A small network was shown many inputs. Here are its activations along a few directions, one row for each input.
Each table varies a few parts of the input and shows all the possible inputs, shuffled.
Descriptions start from the smaller parts, as in this example, which fits no table here: values(3) and (point or ring(9) or (ring(5) and line(6))).
Shared parts are said once, and a part with two or three values counts as separate values.
In the rows, zero is written as 128.

Other details of the inputs shift rows strongly along two fixed directions, in all tables alike. That doesn't count.
To show where, the next rows are all for the same input, with only those details redrawn:
[105 135 101 148 130 141 126 115 129 128 132 148 158  79 138 126 141]
[154  96 158 128 123 136  75 127 161 116 157 146 172 132 105 101 122]
[135 114 149 135 132 118  92 126 138 125 149 136 127 147 103 124 130]
[ 88 147 107 147 142 115 134 116 107 139 117 137  96 111 127 147 139]
[ 80 147  97 144 148 109 146 113 102 139 109 141 102  97 140 159 148]
[104 126  97 150 125 153 128 111 134 122 130 158 189  57 145 116 141]

A family of inputs:
r1: [120 139  99 144 139 148 148 106 137 122 114 128 160  82 168 122 122]
r2: [125 145  76 136 129 146 157 105 124 131 113 142 172  95 180 115 124]
r3: [177 118 172  89 103 127 102 148 139 124 146 108 117 213 119 124 104]
r4: [104 165  77 125 135  98 181 124  80 146  84 120  72 151 163 161 130]
r5: [172  88 148 101 109 129 109 145 158 124 151 125 176 132 101  77 114]
r6: [118 126 137 147 127 136 117 140 128 121 139 136 124 129 111 147 136]
r7: [132 120 123 130 129 113 141 123 128 144 139 121 120 114 118 112 130]
r8: [105 135 101 148 130 141 126 115 129 128 132 148 158  79 138 126 141]
r9: [169 113 154 111 113 171 111 134 152 103 133 125 167 165 137 106 111]
r10: [106 155 137 116 148 103 163 133  94 137  90  93  29 164 140 184 138]
r11: [145 140 155  95 121 108 131 146 124 136 123  99  89 172 123 136 113]
r12: [182 101 141 101 115 133 120 140 154 118 141 115 160 159 113  77  97]
r13: [116 133 104 108 108 163 163 135 128 130 121 136 182  52 146 102 138]
r14: [122 135  89 151 131 158 144 102 132 114 111 144 189  87 180 122 124]
r15: [ 96 143 112 145 148 117 146 115 116 138 113 120  93 105 133 139 132]
r16: [155 104 194 108 109 127  85 153 140 118 158 120  97 183  79 133 128]
r17: [131 131  86 135 130 144 166 106 134 127 117 135 184  71 165 102 126]
r18: [104 154 138 138 162  95 155 131  98 133  94  94  24 175 136 190 134]
r19: [166  94 152 113 115 125  83 131 156 127 164 147 172 139  96  89 127]
r20: [145 113 134 110 109 107 114 150 125 136 145 136 130 149  93 109 129]
r21: [128 138 157  97 110 109 114 154 117 141 138 123  92 160 100 139 129]
r22: [125 123 141 146 134 138 132 136 135 121 132 114 119 121 117 138 131]
r23: [126 131 167 120 129 116 132 145 117 131 121  98  64 161 102 152 130]
r24: [140 126 138 148 133 142 129 130 132 112 121 129 135 157 147 148 119]
Q: The inputs of r23 and r5 match in every part but one. If r9 is changed in the same way as r23 into r5, which row does it become?
A: r4
Q: What do these inputs look like to the network?
A: line(4) and ring(6)
Q: Change only the ring(6) part in r10. List by row number the other rows that result.
A: r1, r11, r12, r17, r18

A family of inputs:
r25: [ 51 174  64 156 152  87 182 121  63 159 101 136  59  97 146 177 147]
r26: [157 118 162 126 124 102  74 123 134 128 141 131  96 199 101 137 125]
r27: [ 98 163  95 111 118 108 169 137  83 146  91 126  77 125 143 163 147]
r28: [141 125 120 132 130 171 143 115 154 108 111 120 185  96 168 110 118]
r29: [156 126 168  99 119 115 106 142 130 128 133 110  94 201 113 136 117]
r30: [144 111 158 128 141  77 101 131 130 142 152 109  70 181  77 126 116]
r31: [176 102 188 108 130 142 102 146 160 110 151 107 139 194 122 111  96]
r32: [135 125 121 101 109 134 138 137 129 137 137 118 144 112 116 102 124]
r33: [ 92 150  90 138 130 118 140 115 103 142 110 147 119 105 141 142 144]
r34: [114 136 112 161 148 122 133 103 123 123 109 126 110 126 148 151 130]
r35: [114 125  78 121 122 165 187 125 136 132 120 141 211  11 158  78 137]
r36: [151  86 163 140  98 202  85 151 179  86 171 159 240  60 101  96 144]
r37: [136 122 144 142 145 123 105 119 138 123 136 131 119 157 130 134 120]
Q: What do these inputs look like to the network?
A: point or (values(2) and line(6))
Q: Change only the values(2) part in r29. List by row number the other rows that result.
A: r26
Q: Change only the values(2) part in r27. List by row number the other rows that result.
A: r33

A family of inputs:
r38: [147  99 154 144 133 116  87 130 146 117 158 142 131 162 100 116 125]
r39: [ 78 187  97 131 146 108 184 116  72 141  71 110  37 136 174 200 139]
r40: [103 141 157 139 152  78  99 127 104 151 133 124  31 200 100 176 137]
r41: [111 150  76 144 140 145 184 114 120 125  95 118 150  75 179 137 126]
r42: [ 61 151  80 144 136 131 177 117  97 146 107 139 116  49 139 150 170]
r43: [130 105 118 156 132 159 114 113 160 112 148 146 199  76 121  94 125]
r44: [150  93 129 130 111 161 107 117 169 120 166 157 238  60 114  65 130]
r45: [121 119 160 138 134 119  87 125 128 127 144 130 100 152 103 146 133]
r46: [ 94 162  64 120 123 162 206 127 101 135  88 127 146  41 181 134 150]
r47: [159 122 103 125 111 189 128 114 156 105 135 151 242  94 174  94 124]
r48: [137 135 122 107 124 111 157 129 115 144 119 105 103 139 140 123 121]
r49: [176  84 206 124 125 122  45 141 172 108 172 116 119 187  68 105 110]
r50: [120 152 131 133 148  73 153 131  88 145  93 100   9 218 132 184 118]
r51: [180  88 192 108 118  94  43 142 165 124 179 134 130 194  62  87 105]
r52: [154 114  91 107  99 166 141 118 153 118 132 152 249  75 164  67 110]
r53: [ 87 167  72 139 140 159 198 117 109 124  79 123 139  53 189 144 135]
r54: [213  86 204  86  90 144  71 173 165 111 165 113 159 216  79  92  96]
r55: [ 79 149 148 130 143  67 125 151  81 150 120 117   7 178  85 189 150]
Q: What do these inputs look like to the network?
A: values(2) and (line(4) or ring(5))
Q: The inputs of r39 and r45 match in every part but the values(2) part. If r46 is changed in the same way as r39 into r45, which row does it become?
A: r42
Q: Change only the line(4) part in r54. List by row number the other rows that result.
A: r46, r48, r52
Q: Change only the values(2) part in r47. List by row number the other rows that result.
A: r40

A family of inputs:
r56: [178 105 156 120 115 126 102 137 145 112 138 120 138 191 121 113 101]
r57: [114 132 100 104 105 143 147 130 122 136 125 145 176  63 136  99 139]
r58: [118 143  85 108 111 132 180 136 110 139 107 123 147  82 152 116 129]
r59: [137 114 124 134 120 169 104 109 159 113 145 148 218  75 147  91 122]
r60: [ 91 164  95 138 138 139 176 128 101 140 106 127 107  91 155 162 154]
r61: [ 92 165 129 127 151  70 139 124  82 163 116 118  17 177 121 183 146]
r62: [ 71 164  76 141 136 127 162 109  90 143  98 147 113  88 163 158 153]
r63: [133 152 135 118 146  80 148 134  98 153 116  99  34 205 124 162 123]
r64: [136 124 130 131 123 166 128 132 151 104 128 129 182 102 141 119 121]
r65: [148 103 178 136 131  92  73 143 134 125 149 127  78 201  76 135 119]
r66: [ 89 161 131 132 153  78 128 122  93 140 107 111  33 171 126 185 128]
r67: [107 147 140 126 138 113 141 140 103 138 110 113  52 173 124 176 138]
r68: [ 84 151  92 138 140 123 158  98 101 142 106 138 111  80 158 147 151]
r69: [110 131  99 148 133 138 136 122 130 135 138 152 164  74 127 114 147]
r70: [ 87 156 103 143 141 145 168 120 109 129  98 117 111  83 162 156 141]
r71: [173 115 169 111 131 103 102 140 140 117 138  99  99 216 111 128  95]
r72: [153  99 160 102 109 109  97 150 144 131 156 127 136 139  74  92 123]
r73: [108 154  81 132 134 129 175 119 102 138  95 129 114 122 167 145 131]
r74: [132 120 123 137 113 152 107 119 140 113 133 152 180 109 140 114 127]
r75: [157 115 110 129 118 169 135 118 158 111 129 130 218  91 166  85 107]
r76: [132 103 121 151 129 159 107 117 162 115 149 148 205  67 125  89 126]
r77: [133 131  88 130 127 149 170 108 130 127 109 127 167  86 172 111 125]
r78: [181  88 181 115 116 156  94 134 170 106 158 120 161 152 105 101 118]
r79: [164 107 179 123 119 138  92 148 146 107 145 118 120 184 104 129 119]
r80: [ 79 146  85 153 140 121 152 121 103 142 114 149 113  88 134 148 151]
r81: [151 115 175  88 111 110 116 162 129 133 140 104  87 173  86 126 120]
r82: [170  78 170 131 122 134  76 125 172 117 169 138 168 136  87  85 120]
r83: [157  99 169 136 133 114  72 138 160 113 160 129 134 164  83 116 110]
Q: The inputs of r78 and r82 match in every part but one. If r67 is changed in the same way as r78 into r82, which row does it become?
A: r80
Q: What do these inputs look like to the network?
A: line(4) and (point or ring(6))
Q: A walk changes only the line(4) part. It starts at r56 and steps to r79. List the rest of the walk in order.
A: r74, r65
Q: List by row number the other rows that have the line(4) part in common with r57.
A: r59, r61, r62, r66, r68, r74
Q: List by row number the other rows that have the line(4) part in common with r75.
A: r56, r58, r63, r71, r73, r77
